A small network was shown many inputs. Here are its activations along a few directions, one row for each input.
In each table, some parts of the input vary, and every possible input appears once, in random order.
A made-up example of a description, with smaller parts first: one of 3 separate values, together with either a single point or one of 11 places along a line or (one of 4 places along a line, together with one of 5 places around a ring).
Shared parts are said once, and a part with two or three values counts as separate values.

Other details of the inputs vary at random and push rows far along two fixed directions, the same in every table; ignore that.

Table:
row 1: [265 104 -419 -420 -264 -219 251 87 -65 344 408 -434]
row 2: [-99 53 149 -42 -214 -429 43 -218 49 274 304 -606]
row 3: [52 -80 -217 -33 -64 43 368 155 -226 201 324 15]
row 4: [364 -32 -512 -253 -647 -285 -119 254 63 237 260 -422]
row 5: [-49 -445 -27 -195 72 272 -155 601 -59 151 -607 240]
row 6: [238 -439 -354 -188 46 399 76 507 -414 -128 -399 343]
row 7: [22 -444 35 -23 -310 -275 62 227 -26 610 487 -468]
row 8: [-305 571 615 337 574 -172 -27 -551 -121 -414 -361 171]
row 9: [282 -39 -191 -289 -69 12 -281 -145 336 132 233 -152]
row 10: [57 -210 -129 -478 155 111 -263 483 4 -5 -796 51]
row 11: [-37 21 195 -95 -39 -181 104 -21 73 -50 -266 -291]
row 12: [-316 184 620 447 499 -1 29 -263 -205 -214 -187 340]
row 13: [-181 357 260 648 -270 -314 105 -332 409 -30 859 -34]
row 14: [101 -181 -367 -345 419 256 -208 -142 77 -114 -384 143]
row 15: [-331 354 440 571 58 74 94 -265 -55 -688 -95 669]
row 16: [-28 68 218 339 89 146 -33 -324 216 -36 365 260]
row 17: [-287 865 602 529 -191 -455 84 -591 197 131 474 -492]
row 18: [-72 124 -176 -273 438 300 72 -293 -142 -243 -354 169]
row 19: [101 -65 -186 -329 -69 173 -321 199 1 -482 -486 310]
row 20: [195 -309 -336 -51 -162 -64 51 -2 236 647 676 -208]
row 21: [4 -303 -283 -182 108 308 147 32 -117 256 133 89]
row 22: [-4 -236 105 42 -61 146 -215 368 -41 351 -30 -120]
row 23: [159 183 -175 -57 -348 -331 -195 -73 477 91 575 -348]
row 24: [160 40 -289 -244 66 218 44 121 -317 -375 -478 93]
row 25: [147 -314 -264 -7 -130 255 -78 437 -242 -201 -316 380]
row 26: [-438 173 687 594 315 13 365 -252 -108 -447 -339 302]
Description of these inputs: one of 2 separate values, together with either one of 5 places around a ring or one of 8 places around a ring.
- Change only the choice among 2 separate values in row 1. List by row number the other rows that result. => row 3
- Change only the place on the ring of 8 in row 20. List by row number the other rows that result. => row 3, row 6, row 13, row 15, row 16, row 21, row 25

Table:
row 27: [-235 37 333 441 172 160 151 57 -187 -277 -239 455]
row 28: [-256 -72 326 317 433 335 70 -65 -188 -218 -237 486]
row 29: [192 -359 -174 -506 -123 -92 -360 453 44 235 -292 -335]
row 30: [176 311 -154 151 -385 -301 60 -312 240 21 641 -187]
row 31: [181 -723 -308 -270 -64 214 -39 559 -164 402 -88 38]
row 32: [110 401 -218 121 -421 -254 165 -222 156 55 583 -159]
row 33: [114 356 -233 103 -307 -206 208 -379 132 179 637 -225]
row 34: [-85 334 -50 103 348 229 30 -418 -29 -466 -61 363]
row 35: [218 -439 -248 -651 26 34 -217 515 -97 216 -472 -321]
row 36: [-85 198 -116 18 291 173 155 -286 -122 -629 -303 414]
row 37: [357 -445 -670 -586 -93 308 -320 357 134 55 -81 82]
row 38: [215 -360 -241 -576 13 60 -251 411 -78 343 -389 -348]
row 39: [26 330 221 25 -304 -440 28 -57 124 267 205 -496]
row 40: [-77 51 268 450 -423 -281 163 -58 98 341 679 -160]
row 41: [-285 -145 325 370 346 270 44 -31 -45 -298 -280 505]
row 42: [-214 176 359 26 391 94 -178 -164 36 -347 -564 84]
row 43: [-110 69 217 389 -366 -263 357 -76 -12 383 662 -216]
row 44: [-243 281 363 76 465 -41 -66 -284 -43 -262 -402 19]
- Describe the family of inputs behind these rows. => one of 3 separate values, together with one of 6 places around a ring
- The inputs of row 36 and row 43 match in every part but the choice among 3 separate values. If row 33 is changed in the same way as row 36 into row 43, which row does it become? => row 31
- Change only the place on the ring of 6 in row 44. List by row number the other rows that result. => row 29, row 35, row 38, row 39, row 42

Table:
row 45: [242 -449 -196 -188 -385 -54 -121 525 -63 154 243 -78]
row 46: [-272 496 354 317 133 -238 260 -740 93 17 283 -330]
row 47: [-160 417 516 556 -227 -426 179 -398 27 -229 309 -84]
row 48: [-244 319 267 449 143 -116 390 -564 54 -72 606 70]
row 49: [276 -35 -34 -345 -363 -287 -269 448 -32 379 46 -485]
row 50: [-268 602 484 297 120 -225 97 -383 258 110 150 -170]
row 51: [181 -488 -394 -342 -78 39 55 262 -48 327 341 -62]
row 52: [131 -281 -282 -442 -72 -85 -67 55 -14 390 7 -441]
row 53: [219 -197 -288 -429 -367 -208 43 202 -90 344 37 -588]
row 54: [-328 656 500 341 67 -341 133 -409 188 66 130 -122]
row 55: [208 -125 -44 -371 -97 -187 -379 313 56 465 66 -379]
row 56: [-189 419 206 599 71 48 393 -567 -62 84 568 141]
row 57: [-137 424 350 700 -320 -143 217 -245 -144 -74 443 129]
row 58: [-194 -196 103 -172 451 394 -189 30 56 -273 -782 210]
row 59: [-273 705 454 370 -22 -397 181 -292 158 28 108 -217]
row 60: [269 -127 -244 -539 16 -63 -132 210 44 574 135 -494]
row 61: [-241 339 357 487 -107 -315 286 -335 209 -100 211 -24]
row 62: [-83 -15 19 -371 663 290 -155 69 -295 -291 -812 269]
row 63: [210 -320 -414 -128 -176 157 90 195 -148 493 376 -11]
row 64: [-2 -365 136 -78 465 352 -300 79 -41 -344 -527 370]
row 65: [-177 -173 193 -113 468 261 -354 -22 -157 -409 -780 244]
row 66: [-180 331 452 531 -21 -331 97 -387 66 -215 224 -20]
row 67: [220 -262 -312 -16 -608 47 117 503 -2 477 325 -77]
row 68: [78 -247 -191 -295 -262 -113 -105 308 163 335 -128 -417]
row 69: [-57 -263 18 -148 625 407 -11 -106 -158 -403 -591 407]
row 70: [222 -373 -137 -354 -188 -62 -361 198 178 490 141 -527]
row 71: [245 -409 -268 -42 -297 121 -197 356 -45 504 386 -7]
row 72: [-175 -327 139 44 523 406 -215 127 -207 -559 -512 686]
row 73: [-253 392 246 506 43 -242 468 -456 -63 -206 481 73]
row 74: [-257 -189 89 119 422 384 53 205 -114 -596 -612 671]
row 75: [-253 335 439 508 -10 -235 258 -517 340 15 385 -33]
row 76: [-146 -142 165 31 230 234 44 162 -110 -570 -768 471]
row 77: [-196 -181 62 -179 300 227 -161 52 17 -192 -690 158]
row 78: [-313 387 386 572 -224 -231 416 -243 81 -256 332 174]
row 79: [-203 -266 132 -32 489 352 -84 56 -32 -469 -773 583]
row 80: [235 -71 -63 -325 -160 -224 -329 410 16 384 -3 -435]
row 81: [104 -222 -151 -317 -407 -133 -56 351 93 266 -168 -409]
row 82: [-206 -204 8 165 408 611 -23 155 -201 -340 -619 800]
row 83: [-167 -89 199 -33 428 227 -290 46 -199 -521 -857 211]
row 84: [-115 -260 -36 117 390 677 -47 191 -99 -211 -493 678]
row 85: [182 -489 -150 -149 -63 113 -214 308 105 254 345 -11]
row 86: [-177 332 270 357 24 -347 342 -611 57 20 451 -115]
row 87: [232 231 -637 -489 341 413 -323 -302 100 -832 -496 542]
row 88: [306 -339 -308 5 -449 16 -132 453 -50 528 454 -156]
row 89: [214 -315 -328 -246 -343 -98 195 320 -129 221 364 -172]
row 90: [-31 97 48 -327 425 200 -45 185 -392 -409 -861 189]
row 91: [308 -304 -298 -329 -391 -222 133 246 -60 323 236 -381]
row 92: [-164 -352 25 -23 438 492 -42 190 30 -344 -414 584]
row 93: [238 -304 -140 -355 -420 -183 -265 377 -23 284 -63 -503]
row 94: [531 195 -929 -584 -322 -14 -240 -48 273 -177 245 -146]
row 95: [-175 268 445 471 -42 -349 58 -472 138 -39 402 -48]
row 96: [248 -321 -306 -287 -157 -145 79 190 -21 289 158 -298]
row 97: [-164 463 186 576 -151 -57 477 -367 -269 -125 340 171]
row 98: [284 -60 -294 -494 -155 -239 -56 330 -45 526 106 -565]
row 99: [555 120 -909 -646 -237 100 -310 -153 405 -34 393 -170]
row 100: [-243 354 413 635 -93 -305 192 -336 47 -188 530 69]
row 101: [-257 726 503 348 -164 -413 226 -253 86 -51 56 -202]
row 102: [270 341 -628 -441 118 326 -210 -177 -17 -958 -545 457]
row 103: [131 -477 -296 -218 -326 -50 -1 396 222 479 448 -101]
row 104: [-269 499 287 770 -243 -136 399 -323 73 66 491 139]
row 105: [-168 585 544 333 114 -306 -81 -422 154 102 294 -259]
row 106: [-62 -144 -155 94 414 528 115 119 -433 -369 -529 601]
row 107: [180 -224 -316 -401 -180 -158 -11 160 -34 367 16 -550]
row 108: [279 -427 -250 -54 -200 251 -222 348 10 494 369 -16]
- The inputs of row 52 and row 53 match in every part but one. If row 77 is changed in the same way as row 52 into row 53, which row does it become? => row 81
- The inputs of row 75 and row 76 match in every part but one. If row 48 is changed in the same way as row 75 into row 76, which row does it become? => row 89
- Describe the family of inputs behind these rows. => one of 4 places along a line, together with either a single point or (one of 3 separate values, together with one of 5 places along a line)
- Change only the choice among 3 separate values in row 72. List by row number the other rows that result. => row 51, row 103
- Change only the choice among 3 separate values in row 55. List by row number the other rows that result. => row 54, row 62
- A walk changes only the place on the line of 4. It starts at row 69 and steps to row 86. List the rest of the walk in order. => row 96, row 91
- Change only the place on the line of 5 in row 64. List by row number the other rows that result. => row 70, row 85, row 105, row 108

Table:
row 109: [-63 340 31 -53 226 -81 -7 -251 25 -303 -173 24]
row 110: [239 62 -191 -207 -419 -328 -159 -43 204 336 355 -542]
row 111: [-32 -37 89 90 73 128 -73 111 -18 -231 -207 267]
row 112: [31 -92 -137 -57 192 274 -47 83 -161 -128 -243 287]
row 113: [-12 -21 0 106 -56 48 -45 38 50 -93 77 144]
row 114: [156 -93 -193 -4 -493 -318 177 -14 141 452 696 -395]
row 115: [-114 -43 -97 -163 304 341 -60 29 83 -287 -632 298]
row 116: [-96 131 172 293 12 -73 74 -267 125 -16 305 58]
row 117: [275 -487 -285 -367 -258 52 -249 580 72 373 28 -149]
row 118: [-280 339 381 362 314 56 136 -325 -123 -191 -120 182]
row 119: [-291 210 355 324 235 39 180 -199 -152 -464 -341 311]
row 120: [357 -546 -485 -540 -81 341 -269 725 -180 209 -364 58]
row 121: [-190 39 112 177 213 174 126 -96 -160 -491 -335 373]
row 122: [243 -139 -335 -482 -26 3 -216 200 60 59 -140 -214]
row 123: [-70 444 172 432 -216 -317 286 -457 117 304 749 -247]
row 124: [-53 117 217 246 -211 -293 74 -161 203 346 545 -290]
row 125: [-91 33 105 143 4 1 141 -9 -94 -240 -143 150]
row 126: [-206 66 270 212 143 -57 169 -200 -56 -120 -45 23]
row 127: [264 -707 -323 -537 1 258 -374 718 -32 255 -382 27]
row 128: [5 156 -30 -159 161 37 -141 -126 -21 -268 -291 -17]
row 129: [312 -367 -455 -370 -240 153 -155 485 -71 347 69 -107]
row 130: [-247 -127 189 65 510 324 51 -94 -217 -510 -595 446]
row 131: [-61 233 126 219 -100 -161 152 -241 36 284 455 -191]
row 132: [30 -71 27 25 -343 -318 134 69 70 393 386 -379]
row 133: [246 -452 -342 -290 -230 -40 19 259 47 386 258 -246]
row 134: [-67 193 123 315 -164 -170 94 -257 155 51 467 -10]
row 135: [-118 177 193 178 88 -10 49 -52 -102 26 -74 49]
row 136: [-123 124 147 119 208 184 -3 49 -198 -223 -355 275]
row 137: [-119 786 256 277 -198 -568 309 -671 238 35 653 -372]
row 138: [-249 -45 267 154 547 352 -89 -123 -111 -507 -529 536]
row 139: [322 -220 -360 -507 -198 -30 -285 239 70 215 -74 -348]
- Describe the family of inputs behind these rows. => either a single point or one of 6 places along a line or (one of 3 separate values, together with one of 8 places around a ring)
- A walk changes only the place on the ring of 8. It starts at row 138 and steps to row 124. List the rest of the walk in order. => row 127, row 117, row 111, row 113, row 134, row 116
- Change only the choice among 3 separate values in row 136. List by row number the other rows that result. => row 117, row 119
- Change only the choice among 3 separate values in row 113. List by row number the other rows that result. => row 121, row 129

Table:
row 140: [-32 348 250 217 19 13 109 -171 -276 -397 -192 -19]
row 141: [-207 330 19 64 305 106 81 -368 -170 -208 84 258]
row 142: [-92 188 321 271 145 186 -137 -328 -54 -443 -66 395]
row 143: [247 -198 -479 -587 -103 126 -101 405 6 -173 -698 40]
row 144: [11 -721 -310 -204 189 351 -25 287 -127 264 -210 88]
row 145: [208 427 -268 -39 -190 -180 115 -277 192 445 469 -434]
row 146: [-154 458 16 -26 281 -17 169 -537 176 -280 -296 69]
row 147: [-145 22 243 403 125 239 83 -324 63 -508 66 402]
row 148: [216 -339 -434 -444 -31 273 -444 415 -14 -25 -52 238]
row 149: [192 234 -221 -147 -431 -319 -104 -154 535 201 335 -335]
row 150: [238 -440 -182 -535 -31 163 -391 243 165 -156 -348 -90]
row 151: [288 -430 -275 -501 459 226 -246 329 -223 101 -397 -30]
row 152: [-17 21 81 242 -500 -352 92 53 -136 445 391 -283]
row 153: [-144 223 264 164 322 194 117 -482 -223 -256 -59 251]
row 154: [193 57 36 110 -427 -483 160 67 -111 371 582 -251]
row 155: [201 168 -41 -70 -190 -170 70 -251 30 423 569 -598]
row 156: [-10 -693 -165 -313 321 517 24 551 -73 271 -369 238]
row 157: [-13 -219 115 230 -374 -90 69 254 363 527 625 -149]
row 158: [-199 192 328 394 182 14 -246 -201 15 -184 -171 54]
row 159: [19 -63 -354 -60 -158 -52 253 -107 96 301 703 -189]
row 160: [-283 211 536 396 160 101 -96 -50 73 -74 -72 371]
row 161: [-115 251 -13 404 100 226 117 -319 230 -450 -17 541]
row 162: [-161 13 234 417 193 -30 354 -102 -235 -465 -107 413]
row 163: [93 -175 -76 118 -59 -241 317 -169 87 407 709 -210]
row 164: [63 -514 -98 -439 269 407 -181 540 -160 414 -394 158]
row 165: [239 455 -235 57 -486 -285 149 -8 68 248 323 -373]
row 166: [-62 417 65 272 121 173 -103 -323 113 -385 -149 534]
row 167: [-265 332 547 388 287 110 -143 -43 92 -179 -231 177]
row 168: [-2 -508 -71 -624 320 257 -173 476 45 255 -640 -95]
row 169: [-119 -57 240 417 265 37 69 -205 74 -399 94 448]
row 170: [-300 253 501 366 61 27 180 84 -229 -99 -250 308]
row 171: [121 -506 -542 -371 -28 358 16 584 -253 -245 -293 308]
row 172: [-291 375 75 -83 356 -61 107 -471 39 -380 -142 6]
row 173: [99 394 -166 20 -434 -357 101 37 -57 169 522 -459]
row 174: [-342 133 411 279 193 -109 -176 -335 172 -356 -349 86]
row 175: [-229 63 323 398 96 38 -208 -204 -22 -124 -73 290]
row 176: [114 -31 -7 -229 -42 -470 100 -206 193 383 391 -525]
row 177: [222 -474 -291 -709 142 200 -168 156 -10 56 -376 -237]
row 178: [57 -23 -57 3 -134 -213 -44 -71 12 641 378 -595]
row 179: [54 0 -250 133 -419 -165 54 -40 310 182 868 -132]
row 180: [194 -327 -475 -497 -79 248 -189 573 -340 -101 -318 228]
row 181: [254 -513 -259 -458 330 197 -181 286 -237 199 -212 161]
row 182: [-90 -31 46 -69 -179 -400 56 -249 198 520 307 -621]
row 183: [-353 86 423 498 44 83 399 89 -114 -169 -124 318]
row 184: [131 -445 -215 -284 44 221 -278 595 -353 35 -672 -48]
row 185: [-331 -16 252 546 6 17 304 -113 -214 -263 -137 264]
row 186: [311 292 -285 -26 -376 -149 -184 -26 352 297 420 -299]
row 187: [-282 434 137 45 82 -167 152 -234 -89 -609 -298 89]
row 188: [-331 131 316 329 366 97 50 -397 -224 -52 -178 241]
row 189: [147 -215 -177 -15 -256 -25 283 -166 84 398 693 -314]
row 190: [105 261 -264 -173 -100 -176 14 -133 39 353 557 -482]
row 191: [-129 201 311 104 128 -338 167 -174 -91 -407 -286 14]
row 192: [262 -447 -661 -417 94 437 58 255 47 163 -163 209]
row 193: [52 136 169 79 -389 -265 97 370 -8 526 258 -477]
row 194: [53 187 -147 -173 -397 -410 -144 -120 419 139 567 -441]
row 195: [372 -439 -233 -379 162 121 -473 467 -4 44 -221 -9]
row 196: [-270 306 431 218 419 115 89 -134 -65 78 -197 -13]
row 197: [-109 137 336 115 247 -240 -120 -289 200 -398 -147 97]
row 198: [232 169 28 90 -344 -501 114 85 -75 319 478 -489]
row 199: [-362 212 572 211 254 -16 -95 -113 260 -282 -381 163]
row 200: [59 -785 -259 -119 60 390 -299 465 19 30 -298 280]
row 201: [-115 274 307 279 3 61 164 -233 -334 -433 -160 289]
row 202: [-153 258 304 70 10 -110 167 -272 -114 -536 -359 -8]
row 203: [-13 -70 21 -39 -508 -499 63 87 81 380 171 -594]
row 204: [229 162 46 68 -343 -175 -174 -127 193 199 545 -429]
row 205: [313 -260 -574 -531 90 358 -149 232 -58 250 -250 178]
row 206: [-112 283 -67 361 -39 128 393 -172 -57 -427 -146 437]
row 207: [-91 138 347 316 310 -12 -140 -240 -49 -370 -55 466]
row 208: [-69 114 248 -10 -485 -481 198 210 196 467 250 -556]
row 209: [310 -236 -516 -429 -107 323 -130 497 -221 -57 -533 339]
row 210: [-141 56 189 361 -18 137 360 -178 -223 -481 -56 294]
row 211: [233 -221 -423 -454 98 285 -493 424 4 -133 -217 47]
- Describe the family of inputs behind these rows. => one of 3 separate values, together with one of 4 places along a line, together with one of 6 places along a line
- The inputs of row 199 and row 197 match in every part but the place on the line of 6. If row 170 is changed in the same way as row 199 into row 197, which row does it become? => row 154
- The inputs of row 145 and row 151 match in every part but the place on the line of 6. If row 143 is changed in the same way as row 145 into row 151, which row does it become? => row 191
- A walk changes only the place on the line of 4. It starts at row 176 and steps to row 151. List the rest of the walk in order. => row 181, row 163
- Change only the choice among 3 separate values in row 172. List by row number the other rows that result. => row 187, row 194
- Change only the choice among 3 separate values in row 201. List by row number the other rows that result. => row 142, row 153
- A walk changes only the place on the line of 4. It starts at row 169 and steps to row 207. List the rest of the walk in order. => row 195, row 197
